cols: R D K T
J471: [-6.01  4.34 -9.26  5.47]
J216: [ 1.22  3.12 -9.26 -8.45]
J923: [ 1.22  3.12 -7.00 -8.45]
col: [-6.01  1.22]  R
col: [-9.26 -7.00]  K
col: [-8.45 -8.45]  T
col: [-9.26 -9.26]  K
col: [1.22 1.22]  R

cols: Q F X S E M N W H V
J567: [-2.25 -3.63  3.09  0.30 -3.72 -0.13  2.86  5.87 -0.46  0.84]
J315: [ 1.78  1.87 -1.43  0.33  2.85  3.90 -1.37 -0.48  2.70  6.95]
J127: [ 1.38  3.34 -4.83 -0.43  2.52 -3.21 -0.09 -5.16  1.70  0.23]
J644: [ 1.78 -1.31 -1.43  0.33  2.85  3.90 -1.37 -0.48  2.70  6.95]
J408: [ 1.38  3.34 -4.83 -0.43  2.52 -3.21 -0.09 -3.39 -1.57 -7.62]
col: [1.78 1.38 1.78 1.38]  Q
col: [-3.63  1.87  3.34]  F
col: [-3.63  1.87]  F
col: [-0.48 -5.16 -0.48]  W
col: [ 2.86 -1.37 -0.09]  N
col: [-0.48 -5.16]  W

cols: J A Z U B G P L
J806: [ 4.44  3.41 -1.11 -0.83 -3.95  2.83 -5.57  4.01]
J521: [ 1.77  8.17  2.50  0.22 -0.72 -1.10 -9.38  0.50]
J260: [-2.10  2.76  2.43  0.03  2.43 -2.71 -2.21 -2.45]
J562: [ 0.80 -2.98 -2.17 -2.27 -1.76  1.07  3.52  2.08]
J795: [-2.80 -0.64  1.65  2.13  3.18 -1.76  1.36 -3.42]
J203: [-0.14 -0.39  0.08  0.69  0.08 -0.06  0.25 -0.25]
J732: [-2.89 -5.94 -0.82 -0.04  2.12 -0.57  7.23 -1.97]
J457: [ 4.92  2.93 -1.85 -1.02 -5.12  2.73 -4.11  4.99]
J933: [-2.58 -4.31 -0.60 -0.93  1.85 -0.93  5.86 -1.59]
J706: [ 1.77  8.17  2.50  0.22 -1.52 -1.10 -9.38  0.50]
J809: [-2.95 -7.44 -1.70 -0.75  1.88 -0.08  9.73 -1.62]
col: [-5.94  2.93]  A
col: [-3.42 -0.25 -1.97  4.99 -1.59  0.50]  L
col: [ 1.77 -2.10  0.80 -2.80 -0.14 -2.89]  J

cols: mol dol bezip bape kesil
J382: [ 0.33  0.24 -0.16  0.07 -1.07]
J686: [ 0.00  0.00 -0.08 -0.13 -1.07]
J619: [ 1.70  1.59  1.64  5.91 -7.97]
J161: [-4.39  0.12  1.98  0.62 -2.70]
J618: [-4.20 -0.04  2.59  0.65  0.00]
J168: [ 0.77  0.40  0.91  1.99 -5.39]
J225: [-2.50  0.00  0.16  0.61 -1.06]
J239: [-7.59  2.10  3.34  7.08 -6.57]
J516: [ 1.42  1.48  0.60  4.53 -6.25]
J426: [0.72 0.00 0.00 8.98 0.00]
J437: [-0.74 -0.03  2.52  0.00 -7.36]
col: [ 1.59  0.12 -0.04  0.40  0.00]  dol
col: [0.91 0.16 3.34 0.60]  bezip
col: [-4.39 -4.20  0.77 -2.50 -7.59]  mol
col: [ 1.70 -4.39 -4.20  0.77 -2.50]  mol
col: [ 1.70 -4.39 -4.20  0.77 -2.50 -7.59]  mol
col: [5.91 0.62 0.65]  bape

cols: noliz dovun medo Sekin
J433: [ 0.39  1.79 -1.28  1.39]
J493: [-3.94  0.21 -0.60 -2.79]
J475: [-1.82  0.03 -0.69 -2.04]
J769: [-0.28  4.17 -7.48  0.32]
J885: [-0.79  0.48 -1.70 -1.46]
J817: [ 1.34  4.54 -4.41  2.54]
J641: [ 4.10 -1.75  2.52  2.51]
J200: [ 0.94 -0.48  1.98  1.55]
J156: [ 0.94 -1.77  1.68  0.03]
J460: [-4.43  0.15 -0.24 -2.90]
J5: [ 1.44 -0.07 -0.59  0.79]
col: [-2.04  0.32 -1.46  2.54  2.51  1.55  0.03]  Sekin
col: [-2.04  0.32 -1.46  2.54]  Sekin

cols: lete rel Tuta laz
J596: [-0.39 -1.01  4.79  7.91]
J878: [-0.39 -1.01  1.51  2.29]
J579: [ 3.97 -8.65  2.34  3.43]
J719: [ 0.94 -0.32 -0.94 -1.48]
col: [7.91 2.29]  laz
col: [ 3.43 -1.48]  laz

cols: mida tos Vas totu kir nof
J756: [-0.97  0.97  3.14 -5.81 -3.14 -8.43]
J801: [ 3.78  3.29  0.74 -4.35  0.62  2.50]
J22: [-0.97  0.97  3.14 -1.96 -3.14 -8.43]
J676: [ 0.72 -4.59  3.93  0.55 -0.24 -2.83]
col: [ 2.50 -8.43 -2.83]  nof
col: [ 3.78 -0.97]  mida
col: [-3.14  0.62 -3.14]  kir
col: [ 2.50 -8.43]  nof
col: [-0.97  3.78]  mida

cols: dapir Dut kez nen rav fek vave dorug vurug lafer
J781: [-3.08  4.49  5.06  2.02 -3.05 -2.07 -1.05  6.22 -2.46 -2.23]
J522: [-3.62  3.54  8.00  6.45 -6.05 -1.56 -3.21  8.35 -1.21 -2.34]
J238: [-3.62  3.54  8.00  6.45 -6.05 -4.86 -3.94 -0.82 -3.77  5.40]
J121: [-3.62  3.54  8.00  6.45 -6.05 -4.86 -3.94  5.21  3.75 -4.54]
col: [-1.05 -3.21]  vave
asked: [-3.62  3.54  8.00  6.45 -6.05 -1.56 -3.21  8.35 -1.21 -2.34]  J522
col: [-4.86 -4.86]  fek
col: [-1.56 -4.86 -4.86]  fek
col: [-0.82  5.21]  dorug
asked: [-3.08  4.49  5.06  2.02 -3.05 -2.07 -1.05  6.22 -2.46 -2.23]  J781

cols: Zafu Fab Neb suku Koz goz Nela
J230: [-0.06 -0.38  3.15  8.58 -2.91 -2.94  1.78]
J901: [-1.55  1.79  1.17 -8.71  0.57 -3.72  1.53]
J368: [-0.49 -1.74 -4.11  0.14 -0.23 -7.30 -0.92]
J862: [ 2.20 -0.06 -3.60 -4.09 -3.62 -9.13  2.79]
J497: [-0.49 -1.74 -4.11  0.14 -0.23 -4.73 -0.92]
col: [-1.55 -0.49  2.20 -0.49]  Zafu
col: [-4.11 -3.60]  Neb
col: [-8.71  0.14 -4.09]  suku
col: [-4.09  0.14]  suku

cols: bomos bekov nuf gom dad zop dirut fosa Lamo
J715: [ 5.18  4.02  5.87  0.12 -3.01 -1.49  3.10  0.54  1.60]
J691: [ 5.18  4.02  7.74  0.12 -3.01 -1.49  3.10  0.54  1.60]
J49: [-4.60 -3.89  5.87  6.74  2.47 -4.58  0.78 -2.25  8.31]
col: [ 4.02 -3.89]  bekov
col: [-3.01  2.47]  dad
col: [4.02 4.02]  bekov
col: [0.12 6.74]  gom
col: [ 5.18 -4.60]  bomos

cols: reko liga moga pur los
J673: [ 3.17 -2.18 -4.84 -2.85  8.23]
J714: [ 0.57 -0.39 -0.87 -0.51  1.47]
J681: [ 2.98 -2.05 -4.54 -2.68  7.73]
J330: [ 0.88 -0.61 -1.35 -0.79  2.29]
J328: [ 0.57 -0.39 -0.87 -0.52  1.49]
J759: [ 2.01 -1.38 -3.07 -1.81  5.22]
J736: [ 1.03 -0.71 -1.57 -0.93  2.67]
J196: [ 1.70 -1.17 -2.60 -1.53  4.42]
J647: [-1.93  1.33  2.95  1.74 -5.02]
col: [ 1.70 -1.93]  reko
col: [0.57 2.98 0.88]  reko
col: [-0.87 -3.07 -1.57]  moga
col: [-3.07 -1.57]  moga
col: [-2.85 -0.51 -2.68 -0.79 -0.52 -1.81 -0.93]  pur
col: [3.17 0.57 2.98 0.88 0.57 2.01 1.03]  reko

cols: sanun tukat bif zamo
J832: [ 3.86 -0.04 -4.67  4.54]
J136: [ 3.86 -0.04 -4.67 -0.78]
J237: [ 3.18  1.75 -2.36 -1.82]
col: [-4.67 -2.36]  bif
col: [3.86 3.18]  sanun
col: [ 4.54 -0.78]  zamo
col: [3.86 3.86]  sanun
col: [-0.78 -1.82]  zamo

cols: fubu Tifuv tole luf vaz meno fako toso Vufu
J983: [-4.51  1.42  0.67 -2.10 -1.15 -2.07  5.38 -0.67  0.86]
J183: [-2.58  2.20 -0.88 -3.00 -1.42  2.16  5.04 -1.41  2.21]
J338: [-8.54 -3.10  1.21  5.39 -3.68 -6.42  0.97 -2.55 -3.28]
J186: [-4.55 -4.10  2.75  4.70  0.17 -4.59  1.05 -3.07 -3.58]
J984: [-1.08 -1.54 -1.54  1.46  3.69 -3.34  0.15  1.87 -1.85]
J934: [ 0.25  1.74  0.42  0.76 -0.35 -0.36 -0.90  0.27  0.03]
J180: [-5.57  1.41  0.20  4.23  0.71  0.10 -0.99 -2.55 -1.93]
J867: [ 0.18  1.83 -0.16  0.18 -0.41  0.09 -1.28  1.06 -2.42]
J191: [-1.84  2.61  5.69  0.74 -1.60 -3.49 -3.18  2.32  0.90]
J217: [-2.30  2.73  0.37 -4.69  0.22  1.05  3.32 -1.59  3.94]
col: [ 2.16 -6.42 -4.59 -3.34 -0.36  0.10  0.09 -3.49  1.05]  meno
col: [0.42 0.20]  tole
col: [-0.90 -0.99 -1.28]  fako
col: [-1.42 -3.68  0.17  3.69 -0.35  0.71]  vaz
col: [-2.58 -8.54 -4.55 -1.08  0.25 -5.57  0.18]  fubu
col: [-2.55 -3.07  1.87  0.27]  toso
col: [-1.85  0.03]  Vufu

cols: Sis guv Pigop furav nuve gib Mef miv
J20: [-1.15  4.15  3.21 -8.34 -2.83  0.07 -4.46 -8.43]
J430: [ 2.09  1.49 -3.31  5.25 -3.03  4.78 -1.22  5.08]
J283: [-4.96 -3.90 -2.36  2.53  8.95 -2.89  3.77  2.27]
col: [ 1.49 -3.90]  guv
col: [-2.83 -3.03]  nuve
col: [ 2.09 -4.96]  Sis

cols: Gepas kip biru Kudo
J899: [-0.84 -0.03  0.00 -1.45]
J211: [-1.14  0.07 -0.25  8.45]
J729: [ 0.79 -0.07 -0.12 -0.97]
J78: [-0.71  0.00  0.11  0.91]
J130: [ 0.41 -0.02  0.10  1.05]
J621: [-0.90 -0.06  0.07  0.88]
J125: [ 0.93 -0.04  0.03 -2.29]
J864: [-0.68  0.01  0.05 -2.67]
J19: [ 0.46  0.04 -0.13  0.97]
col: [-0.25 -0.12  0.11]  biru
col: [ 0.41 -0.90  0.93]  Gepas

cols: dugi zuvum kolit Febu zof niti fogus seta zit Lom
J718: [ 0.28  3.73  8.09 -1.03 -7.59 -2.14  5.48 -0.42 -2.25  4.65]
J724: [ 1.13  6.76  2.17  6.51 -5.56  3.99  5.48  6.71 -3.87  2.95]
J558: [-1.48  6.62  0.32  8.37 -6.30  4.86  3.51  1.24 -3.23  1.05]
J4: [-0.10  1.43 -3.08  3.86  0.79  3.02 -0.38  2.26 -0.60 -1.17]
col: [-7.59 -5.56]  zof
col: [-1.48 -0.10]  dugi
col: [-1.03  6.51]  Febu
col: [ 2.17  0.32 -3.08]  kolit

cols: Lozel mapu vemob Kurol
J838: [-2.06 -1.81  1.16  0.47]
J685: [ 2.55  3.67 -1.97  0.63]
J288: [-1.67  1.79 -5.41 -1.74]
J32: [-4.07  1.79 -5.41 -1.74]
J963: [ 3.82  2.62 -0.67  9.01]
J946: [-2.06 -8.91  6.34 -0.54]
J348: [ 7.70  5.06 -0.38  1.34]
J131: [-2.06 -1.81  1.16  1.99]
col: [ 0.63 -1.74]  Kurol
col: [-4.07  3.82]  Lozel
col: [ 3.82 -2.06]  Lozel

cols: duzi Loz miva bov
J839: [2.95 0.94 2.14 0.94]
J565: [3.43 0.59 2.37 0.59]
J446: [5.30 0.04 7.70 0.04]
J206: [ 5.33 -0.02  7.71 -0.02]
J21: [ 0.41 -1.93  3.36 -1.93]
J665: [5.06 1.53 1.08 1.53]
J692: [-1.29  1.56  1.77  1.56]
J400: [2.44 1.83 1.86 1.83]
J930: [ 4.45 -0.34  6.85 -0.34]
J949: [0.72 4.79 0.79 4.79]
J735: [2.08 3.17 3.66 3.17]
asked: [ 5.33 -0.02  7.71 -0.02]  J206
asked: [5.06 1.53 1.08 1.53]  J665
col: [5.30 5.33]  duzi
asked: [ 4.45 -0.34  6.85 -0.34]  J930
col: [0.72 2.08]  duzi
asked: [0.72 4.79 0.79 4.79]  J949

cols: Zilip rep Bubof bonel Roter
J117: [ 1.70  2.54 -2.30 -0.94 -0.33]
J947: [ 4.57  2.80 -2.92 -3.69 -0.50]
J236: [ 4.64  1.98 -2.37 -4.39 -0.23]
J317: [-7.44 -1.35  3.13  7.33 -1.69]
J438: [-8.07 -4.91  5.00  5.78 -2.91]
J326: [ 1.07  0.71 -1.21 -0.35  3.30]
J295: [-4.67 -1.42  2.35  3.91 -2.91]
col: [ 4.57  4.64 -7.44 -8.07  1.07]  Zilip
col: [ 7.33  5.78 -0.35]  bonel
col: [-0.50 -0.23]  Roter
col: [-0.50 -0.23 -1.69]  Roter
col: [-2.92 -2.37]  Bubof
col: [-1.69 -2.91  3.30 -2.91]  Roter
col: [2.80 1.98]  rep

cols: kolor sos Tur Tigun vuse
J875: [ 6.03  0.49 -3.28  8.48  2.10]
J418: [ 1.09 -7.94  0.40 -5.37 -1.00]
J514: [5.60 7.31 2.59 4.04 2.32]
J612: [ 7.70  8.07  6.92 -7.24  0.78]
J598: [ 7.25  1.72  5.67  5.12 -5.03]
J777: [ 0.62  7.54 -5.96 -0.30  0.42]
J467: [ 7.47 -6.98  4.21  1.48  2.18]
J981: [ 6.81 -0.23  7.40  6.21 -4.55]
J405: [-0.47 -7.39  3.79 -2.01 -6.51]
col: [7.25 0.62]  kolor
col: [ 8.48 -5.37]  Tigun
col: [2.32 0.78]  vuse
col: [5.60 7.70 7.25 0.62]  kolor
col: [7.70 7.25 0.62]  kolor

cols: Zubi sof dup regof Limu fidog
J311: [ 1.67 -4.43  0.69 -2.66  2.04  3.62]
J428: [-1.30  1.58 -5.32 -5.19 -6.84  6.22]
J987: [ 1.77  0.06 -1.95 -0.02  3.16  4.18]
J257: [-2.64 -6.42  3.85  1.91 -0.28 -0.81]
J292: [-0.55  3.28 -5.26 -0.18 -6.85  4.11]
J872: [ 2.21 -5.91 -3.88  3.14 -3.24  2.28]
J636: [ 4.94  5.66  4.38 -8.30  1.20  3.01]
J944: [ 3.15  3.83 -3.55 -2.38 -3.50  1.94]
J667: [-0.02  1.79 -4.81  7.82  2.53  1.20]
J813: [-0.87  3.23 -2.87 -0.57 -4.40 -0.56]
col: [-5.19 -0.02  1.91 -0.18  3.14 -8.30]  regof
col: [-0.02  1.91]  regof

cols: Vad geni gef Gava neka kome nur bazu gefe sugo
J411: [-0.15  0.06 -1.22 -0.70  7.13 -3.69  1.48 -2.17  1.31  3.41]
J277: [ 0.74  0.06 -1.22 -1.07 -7.78 -0.28  1.48 -2.17  1.31  3.66]
J645: [ 0.73  0.06 -1.84 -1.07  5.00  2.06  1.48 -2.17 -0.05 -1.42]
J201: [ 1.76 -0.23 -1.22 -1.07 -5.05 -0.28  1.48 -2.17  1.31  3.66]
J66: [ 0.73  0.06  1.12 -0.76 -5.05  2.88 -3.30  2.04  1.31  0.18]
J381: [ 0.73  0.54  2.27 -0.15 -5.05 -4.28  0.96  1.38  1.31  3.66]
J643: [ 1.39 -0.30 -1.22 -1.07 -6.79  1.28  1.48 -2.17  1.31  3.66]
J29: [ 0.73  0.06 -1.22 -1.07 -5.05 -5.17  1.48 -2.17  1.31  3.66]
J717: [ 0.73  0.06 -1.22 -1.07  1.89 -6.19  2.51 -2.17  1.31  3.66]
J101: [ 0.94  0.06 -1.22 -1.07 -5.44 -1.57  1.48 -2.17  1.31  3.66]
J902: [ 0.40  0.19  3.42  0.75 -5.05 -0.04 -2.91  4.11  1.31 -0.18]
col: [ 2.06 -0.28  2.88 -4.28]  kome
col: [-1.84 -1.22  1.12  2.27]  gef
col: [-1.07 -1.07  0.75]  Gava
col: [1.76 0.73 0.73 1.39 0.73 0.73]  Vad
col: [-2.17 -2.17 -2.17 -2.17  4.11]  bazu

cols: Fomeg gos zizaz devi detip vuvon
J105: [-8.29  8.20 -8.50 -8.29  8.45  8.24]
J172: [ 8.49 -8.29  7.42 -8.53  8.25 -8.25]
J574: [-8.42 -8.40  7.34  7.21 -6.57  8.76]
J671: [-8.26 -8.42  6.43 -8.44  8.97  8.42]
col: [ 7.21 -8.44]  devi
col: [-8.50  7.42  7.34]  zizaz
col: [ 8.45  8.25 -6.57]  detip
col: [ 8.49 -8.42 -8.26]  Fomeg
col: [-8.29  8.49 -8.42]  Fomeg
col: [-8.25  8.76  8.42]  vuvon

cols: Gozig Zanuz fes muzen Gefu ripun
J142: [ 5.89 -6.75 -5.41  6.44 -7.07 -2.73]
J423: [ 7.99 -2.44  6.09 -3.38  8.22 -3.05]
J477: [ 5.46  2.83  3.98 -7.34 -4.71  4.44]
J660: [ 3.63  7.34 -5.37 -2.35 -6.25 -0.88]
J184: [ 9.21 -4.69  1.57 -1.55 -0.96  4.86]
col: [ 6.44 -3.38 -7.34 -2.35]  muzen
col: [ 8.22 -4.71 -6.25]  Gefu
col: [6.09 3.98]  fes
col: [-7.34 -2.35 -1.55]  muzen
col: [3.63 9.21]  Gozig
col: [-3.38 -7.34 -2.35]  muzen

cols: fik zuk vuro patus Ral pipad moza
J512: [-1.70  4.48 -4.00 -0.18  8.77  1.16 -2.12]
J242: [ 0.62 -0.78 -1.02 -1.25  0.08  2.79 -2.80]
J146: [ 0.18  1.73 -2.10  0.37  4.25 -3.99 -6.12]
J459: [ 0.41  0.34 -2.73 -1.76  3.52 -2.75 -8.29]
J442: [-1.70  4.48 -4.00  0.97  8.77  1.16 -2.12]
col: [-0.18 -1.25  0.37 -1.76]  patus
col: [-4.00 -1.02 -2.10 -2.73]  vuro
col: [-1.02 -2.10 -2.73 -4.00]  vuro
col: [0.18 0.41]  fik
col: [-1.02 -2.10 -2.73]  vuro
col: [-0.78  1.73  0.34  4.48]  zuk

cols: tilem boz tevat gubil fadel Bab doga fuvor zov
J914: [-0.06  0.03  0.15  7.16  7.68  7.78  7.73  7.68  7.68]
J43: [-0.04 -0.01  0.01  0.00 -0.08 -0.02  7.52  7.82  7.79]
J607: [-0.06  0.03  0.15  7.16  7.68  7.64  7.66  7.89  7.80]
J11: [-0.06  6.34  7.80  7.75  7.73  7.94  7.82  7.77  7.70]
J595: [-0.02 -0.04  0.01 -0.13  0.09  7.57  7.64  7.81  7.76]
J365: [-0.06  0.03  0.15  7.16  7.68  7.64  7.66  0.11  7.80]
J356: [-0.04 -0.01  0.04  0.00 -0.08 -0.02  7.52  7.82  7.79]
asked: [-0.06  0.03  0.15  7.16  7.68  7.64  7.66  7.89  7.80]  J607
col: [ 0.03 -0.01  0.03  6.34 -0.04  0.03]  boz

